These are the activations of a small neural network, seen along a few directions. Each row is one input.
In each table, some parts of the input vary, and every possible input appears once, in random order.
Descriptions start from the smaller parts, as in this example, which fits no table here: one of 4 places along a line, together with either a single point or one of 11 places along a line or (one of 3 separate values, together with one of 5 places around a ring).
Shared parts are said once, and a part with two or three values counts as separate values.
In the rows, 128 means zero.

Other details of the inputs shift rows strongly along two fixed directions, in all tables alike. That doesn't count.

Table:
row 1: [111 179 165 218 168 212 189  67 135  18 106]
row 2: [103 110 134 157 143 164 184 113 130  77 142]
row 3: [143  68 100  21 101  44 115 188 112 228 151]
row 4: [138 172  92  73  93 129  90 111 160 144 153]
row 5: [136  29 165 195 122 139 112 185  65 137  87]
row 6: [110 116 150 227 156 157 140 125 109 102  72]
row 7: [129 170  79  93 109 101  83 122 150 159 163]
row 8: [135  81 150 150 123 132 110 156  98 149  81]
row 9: [137 208 117  60 106 122  99  74 184 140 135]
row 10: [135 171  90 129 110 111 115 124 164 142 134]
row 11: [117 247 103  96 124 121 115  61 199 117 141]
row 12: [148  33 157 195 145 133 142 191  67 120 103]
row 13: [129 112 159 202 159 169 173 136 111  78  76]
row 14: [134 211 108  65 103 136  97  80 176 138 156]
row 15: [136  32 183 166 163 118 116 178  59 134 107]
row 16: [147  69 104  54 104  28  29 188  69 241 181]
row 17: [112 216 111  57 124 125 171  63 202 109 156]
row 18: [118 198 126 193 153 211 188  72 168  19 119]
row 19: [136 111  89  50 101  81 144 158 146 176 163]
row 20: [106  26 176 161 152 128 149 166  58 133 134]
Description of these inputs: one of 4 places along a line, together with one of 5 places around a ring.
Changing only the place on the ring of 5 turns row 8 into row 4. The same change can be made to row 3. Which row results? -> row 2
Start at row 10 and move only the place on the line of 4, one step at a time. The first step leads to row 5. Which rows follow, in order? -> row 12, row 19

Table:
row 21: [138  88 151 148 150 130 163 149 116 112 115]
row 22: [125  58 164 183 161 137 154 159  66 116 126]
row 23: [155 139  90  44  93  95  81 146 143 190 140]
row 24: [111 225 107 156 113 158 145  67 190  87 116]
row 25: [106 100 153 164 142 145 180 141 133  98 104]
row 26: [143  97 119  65 106 101 126 150 122 152 142]
row 27: [117 121 141 135 130 159 154 125 114 100 140]
row 28: [135 130 156 198 142 147 125 134 112 102 101]
row 29: [120 159  83  82 113  92 100 117 155 153 164]
row 30: [128 223 115 145 109 177 134  65 182  75 119]
row 31: [131  82 101  55 105  62 108 170 105 209 175]
row 32: [105  84 204 160 159 138 112 115  84 125  99]
row 33: [118  65 161 196 147 161 116 143  80  99 122]
row 34: [111 229 104 144 123 168 167  69 203  88  99]
row 35: [155  62 130 129 137  97  98 183  80 178 105]
row 36: [149 186  69  44 119  80  86 114 163 165 181]
Describe the family of inputs behind these rows. -> either a single point or (one of 3 separate values, together with one of 5 places around a ring)
Change only the choice among 3 separate values in row 30. List by row number the other rows that result. -> row 24, row 28

Table:
row 37: [161 125 107  76 109 102  80 148 115 173 141]
row 38: [137 156  87  97 122  98  98 131 133 162 144]
row 39: [144 157 101  97 112 105  90 126 151 146 159]
row 40: [120 101 123  97 119 103 132 152 123 165 134]
row 41: [122 203 125 133 110 176 135  76 172  87 120]
row 42: [158 130 113  81  99  91  80 145 130 168 150]
row 43: [111 159 115 159 149 157 174 107 141  83 121]
row 44: [118 214 100 113 111 160 122  79 183 103 144]
row 45: [112 228  81  91 105 130 123  74 193 125 149]
row 46: [131 165  94  64 100  90  94 121 159 188 143]
row 47: [ 89  86 155 209 149 165 171 132  99  82 106]
row 48: [118  88 176 197 152 157 174 133 114  75  88]
row 49: [126  62 153 145 122 144 138 155  87 127 122]
row 50: [149  89 137 105 115  82  88 158 113 177 120]
row 51: [128 144 128 174 146 165 124 118 122  93 117]
row 52: [125 217 111 143 136 157 149  79 176 102 108]
row 53: [121  58 155 134 129 125 138 158  96 140 106]
row 54: [133 108 102  91 117  75 117 156 125 163 163]
row 55: [135 111 117 105 133 106 135 151 119 155 129]
row 56: [134 146  98 102 111  85  94 134 139 160 154]
row 57: [131 191 114 121 119 120 127  99 172 128 128]
row 58: [115 217 119 117 115 161 141  63 195  97 107]
row 59: [128 170 141 166 145 167 147  92 149  88  83]
row 60: [127  72 149 150 137 107 141 166 102 139 121]
row 61: [121 115 161 186 159 176 182 120 120  71  79]
row 62: [145  67 144 137 134 134 135 162  82 131 122]
row 63: [152  79 133 100 114  98 117 165 105 154 148]
row 64: [104  79 160 203 147 181 164 133  98  78 113]
row 65: [119 120 156  91 144  99  86 123 101 158 152]
row 66: [138 104 119 115 125 111 124 147 126 135 158]
row 67: [117  33 183 127 159 103 121 155  52 150 142]
row 68: [126 102 137 172 151 164 155 137 103  92 123]
Describe the family of inputs behind these rows. -> one of 2 separate values, together with either a single point or (one of 3 separate values, together with one of 5 places around a ring)
Changing only the choice among 2 separate values turns row 56 into row 54. The same change can be made to row 51. Which row results? -> row 68
Change only the choice among 2 separate values in row 64. List by row number the other rows that result. -> row 44
Change only the choice among 3 separate values in row 57. List by row number the other rows that result. -> row 46, row 52
